These are the activations of a small neural network, seen along a few directions. Each row is one input.
In each table, some parts of the input vary, and every possible input appears once, in random order.
A made-up example of a description, with smaller parts first: one of 2 separate values, together with either a single point or one of 9 places along a line or (one of 4 places along a line, together with one of 8 places around a ring).
Shared parts are said once, and a part with two or three values counts as separate values.
(in the rows, 128 means zero)

Other details of the inputs vary at random and push rows far along two fixed directions, the same in every table; ignore that.

A family of inputs:
r1: [121  78  81  76 109 143 134 166  32 149 170  71 116 173]
r2: [161 109 134 126 138  68 142 109  96  88 128 160 205 135]
r3: [108  79 103  65 104 139 121 199  30 140 158  86 120 168]
r4: [108 181 179 153 103 106 121 107 196 118  34 180 118  81]
r5: [188  86  82 122 180  86 115  55 115 132 146 156 200 142]
r6: [191 112 115 120 148  83 134 110 106  79 143 168 206 131]
r7: [ 97  66 126  63 102 150 144 185  38 107 197 113 117 152]
r8: [102 132 107 164 142 171 126 132 181 159 166  76  48 146]
r9: [ 93  72 150  58  94 146 139 198  31 134 191 125 117 150]
r10: [154  91  92 122 146  68 143  83 101 150 116 155 197 125]
r11: [105 170 120 157 121 109 113  92 205 143  21 156 126  98]
r12: [165 183 108 185 177 126  96  50 220 116  88 142 128 106]
r13: [102 162 149 147 120 170 121 169 160 112 155  85  50 109]
r14: [136 104 166 102  98  85 140 125  78 121  85 171 209 114]
r15: [135 189 136 199 142 105 121  80 209 103  65 152 126 107]
r16: [ 79 130 128 129 105 169 118 151 155 190 125  97  38 127]
r17: [146 111 108 109 114  73 134 104  75 110  79 158 190 131]
r18: [161 136 158 112 109  84 141 112  78 145  98 153 220 127]
r19: [131 188 119 187 144 108 123  74 207 133  55 143 127  90]
r20: [164  85 113  81 154 149 111 165  55  94 236  81 126 163]
r21: [ 78 126 139 137  98 183 122 151 157 192 127  87  56 122]
r22: [115 150 144 140 153 192 101 139 183  89 201 108  53 117]
r23: [164 190 126 184 170 121  92  63 214  94  87 150 124 101]
r24: [104  72 125  55 102 139 128 208  39 123 169  95 122 157]
r25: [195 120  92 129 155  83 127 101  97  97 130 160 204 142]
r26: [159  99 136 116 160  81 156 106 104  77 147 189 199 130]
r27: [161 122 111 125 136  68 134 107  78 113 105 153 201 125]
r28: [ 62 139 185 128  88 194 129 175 151 134 140 119  61 107]
r29: [ 87 154 130 131 102 173 113 159 143 175 114  86  45 131]
r30: [115  77 120  66 101 141 137 188  33 111 180  88 117 158]
r31: [176  85  89 131 175  75 151  75 113 135 127 158 194 150]
r32: [107 172 153 139 105 188 127 155 151 183 140  69  76 131]
r33: [139 107 127 112 107  85 136 104  78 159  74 155 210 125]
r34: [ 99 149 152 137 108 184 132 146 164 199 151  79  71 126]
r35: [ 88 160 148 132  95 171 111 172 135 153 111  95  42 128]
r36: [179 108 131 121 159  72 149 109  99  80 130 163 197 136]
r37: [171 104 120 116 149  91 141 108 112  76 160 192 207 124]
r38: [113  77 129  79 120 143 143 187  42 110 224 108 125 143]
r39: [125  76  95  95 125  69 132 101 106 159  79 168 192 130]
r40: [127 157 105 163 162 182 126 141 170 136 155  68  48 151]
r41: [ 81 161 165 146 113 116 124 109 214 101  47 198 123  76]
r42: [196 113  73 131 163  87 131  87 106 119 130 152 207 146]
r43: [114  89 174  65  97 159 151 193  42 143 216 108 146 148]
r44: [ 87 147 154 155 128 178 131 159 175 101 180 110  53 124]
r45: [158 161  98 193 166 125 122  59 241 134  91 163 124 105]
r46: [110 156 109 167 139 175 121 141 167 142 154  65  54 149]
r47: [153 190 134 194 164 110 126  80 212  97  67 154 119 109]
r48: [ 82 126 103 136 112 173 124 137 166 163 130  83  36 131]
r49: [ 85 155 158 141  90 184 115 172 136 155 113  86  59 123]
r50: [127 197 204 161 108 119 132 103 205 128  61 162 149  80]
Description of these inputs: one of 5 places along a line, together with one of 10 places along a line.
- The inputs of r24 and r39 match in every part but the place on the line of 5. If r6 is changed in the same way as r24 into r39, which row does it become? => r45
- The inputs of r29 and r16 match in every part but the place on the line of 5. If r40 is changed in the same way as r29 into r16, which row does it become? => r31
- Change only the place on the line of 5 in r17. List by row number the other rows that result. => r1, r7, r30, r48

A family of inputs:
r51: [137 198 155 197 153 123 127  91 241  70  83 170 108  88]
r52: [129  83  88 107 141 130 133 139  85 132 176 103 120 157]
r53: [137 191 174 193 154 130 130  80 246  91 107 174 123  81]
r54: [130 126 142 114 108 134 133 134  99 174 124 115 148 133]
r55: [144 116  94 130 144 122 126 123 114 136 137 108 127 147]
r56: [154 125 130 121 116  67 138  94  94 149  63 165 218 122]
r57: [155 128 101 135 142 127 125 122 110 149 139  99 137 149]
r58: [102 103 125 109 109 118 137 137 102 140 119 135 130 128]
r59: [154  91  98 126 153  65 136  71 117 111 106 185 201 124]
r60: [148  95 148  90 116  75 153 142  53  83 132 176 213 134]
r61: [157  98 127  93 111  79 141 118  48 161 108 144 221 142]
r62: [116 116 124 113 110 120 132 142  98 148 108 120 132 135]
r63: [ 82 173 155 175 114 123 122  87 233 127  42 175  94  74]
r64: [145 119 179 115 121  77 152 105 111 100 115 200 222 104]
r65: [157 128 107 132 140 131 125 120 111 155 146  99 140 148]
r66: [150  92 115  92 113  75 142 122  47 147  98 145 213 146]
r67: [ 98 102  91 111 139 198 111 182 128 132 205  67  28 158]
r68: [145 208 160 192 152 127 107  78 226  82  83 155 112  84]
r69: [109 109 124 108 110 119 134 139 100 148 114 126 130 132]
r70: [116 209 191 175 116 127 110  99 214  93  55 163 111  73]
r71: [109 201 138 191 136 211 107 127 237 169 135  66  15 117]
r72: [137 109  94 125 144 121 128 119 115 135 142 114 126 145]
r73: [105  98 120  97 114 121 126 142 109 130 119 147 129 127]
r74: [116 129  97 129 133 198 117 180 115 156 192  33  37 168]
r75: [100 100  98 111 137 200 116 178 128 139 211  66  31 156]
r76: [104  76 120  79 108 137 132 163  76 142 158 124 122 142]
r77: [121 133 129 119 138 203 116 195 123  96 225  68  48 148]
r78: [127 127 158 104 111 128 130 157 104  91 140 145 147 120]
- The inputs of r59 and r63 match in every part but one. If r65 is changed in the same way as r59 into r63, which row does it become? => r61
- Describe the family of inputs behind these rows. => one of 2 separate values, together with either one of 4 places along a line or one of 10 places along a line
- Change only the choice among 2 separate values in r57. List by row number the other rows that result. => r56

A family of inputs:
r79: [152  98 109  97 146 158 122 155  91 129 203 101 126 157]
r80: [141  94 122 114 138 116 151 138  88 107 180 133 156 145]
r81: [124 112 132 119 125  94 126  95 127 123  96 169 165 110]
r82: [101 187 164 158 109 151 104 116 192 130  77 128  80  90]
r83: [ 98 168 177 139 101 172 127 170 144 129 137  96  73 116]
r84: [128 148 121 148 152 174 104 122 173 129 168  95  68 126]
r85: [110 149 176 136 109 136 136 134 149 131 122 142 126 105]
r86: [129 115 109 130 145 125 120 108 139 117 143 135 122 125]
r87: [103  96 132 108 122 163 146 184  92 123 204  91  82 154]
r88: [110 152 160 143 114 128 137 138 145 110 110 135 118 112]
r89: [108 160 123 177 133 121 130  87 213 153  61 146 100 105]
r90: [165  86 115 101 140  80 153 132  44  94 163 145 207 153]
r91: [125  91 119  88 115 114 125 145  58 124 144 121 146 141]
r92: [137 163 127 146 142 179 106 147 167 117 155  92  72 132]
r93: [146  95 128 105 129  85 153 138  61 100 141 148 186 145]
r94: [106 132 143 124 115 139 125 135 157 129 108 148 116 113]
r95: [141  80 112  91 132  92 139 128  83 116 134 166 184 139]
r96: [ 97 149 114 154 122 165 125 151 161 155 118  80  49 137]
r97: [144  88 111 109 140  71 134  89  99 113 110 179 193 125]
r98: [ 94 174 135 167 110 151 123 124 190 157  70 108  72 112]
r99: [120  90  88 110 133 159 135 161  88 166 190  68  90 167]
r100: [116 174 111 179 135 150 120 114 199 145  92 101  70 121]
r101: [109 158 157 123 101 159 115 157 144 134 110 118  97 114]
r102: [127 174 165 164 122  83 117  48 208 125  26 207 173  68]
r103: [164 130 111 130 154 118 109 105 114 111 144 123 149 136]
r104: [121 148 118 139 131 163 115 151 161 111 138 109  79 128]
r105: [ 92 147 141 136 103 172 124 147 149 184 122  91  74 126]
r106: [ 87 136 127 140 110 166 128 145 155 172 123  92  66 130]
r107: [165 114 127 117 146 128 137 147  73 106 192 104 153 156]
r108: [158 155 145 164 154 114 136  86 177 105 126 158 157 111]
r109: [139 105  94 116 144 171 126 155  98 171 202  58  90 168]
r110: [149 130 123 129 133  69 132  93 138  98  61 194 195 112]
r111: [119  92 105  96 126 136 122 161  67 119 169  97 106 154]
r112: [154 127 108 135 147  83 121  86 127  99 100 161 171 119]
r113: [122 166 149 149 117 105 122 102 187 110  45 178 145  91]
r114: [188 137 102 148 156  67 130  64 128 137  79 155 212 131]
r115: [152 114 112 125 144  92 132  96 139 107 109 180 184 118]
r116: [140  72 138  85 120  82 156 134  46 116 152 161 209 141]
r117: [133 111 126 101 104 117 134 141  63 169 117 110 161 145]
r118: [106 103 144  81 101 174 123 188  83 150 179  97 100 143]
- The inputs of r114 and r117 match in every part but one. If r84 is changed in the same way as r114 into r117, which row does it become? => r102
- The inputs of r81 and r86 match in every part but one. If r106 is changed in the same way as r81 into r86, which row does it become? => r99
- Describe the family of inputs behind these rows. => one of 2 separate values, together with one of 4 places along a line, together with one of 5 places along a line
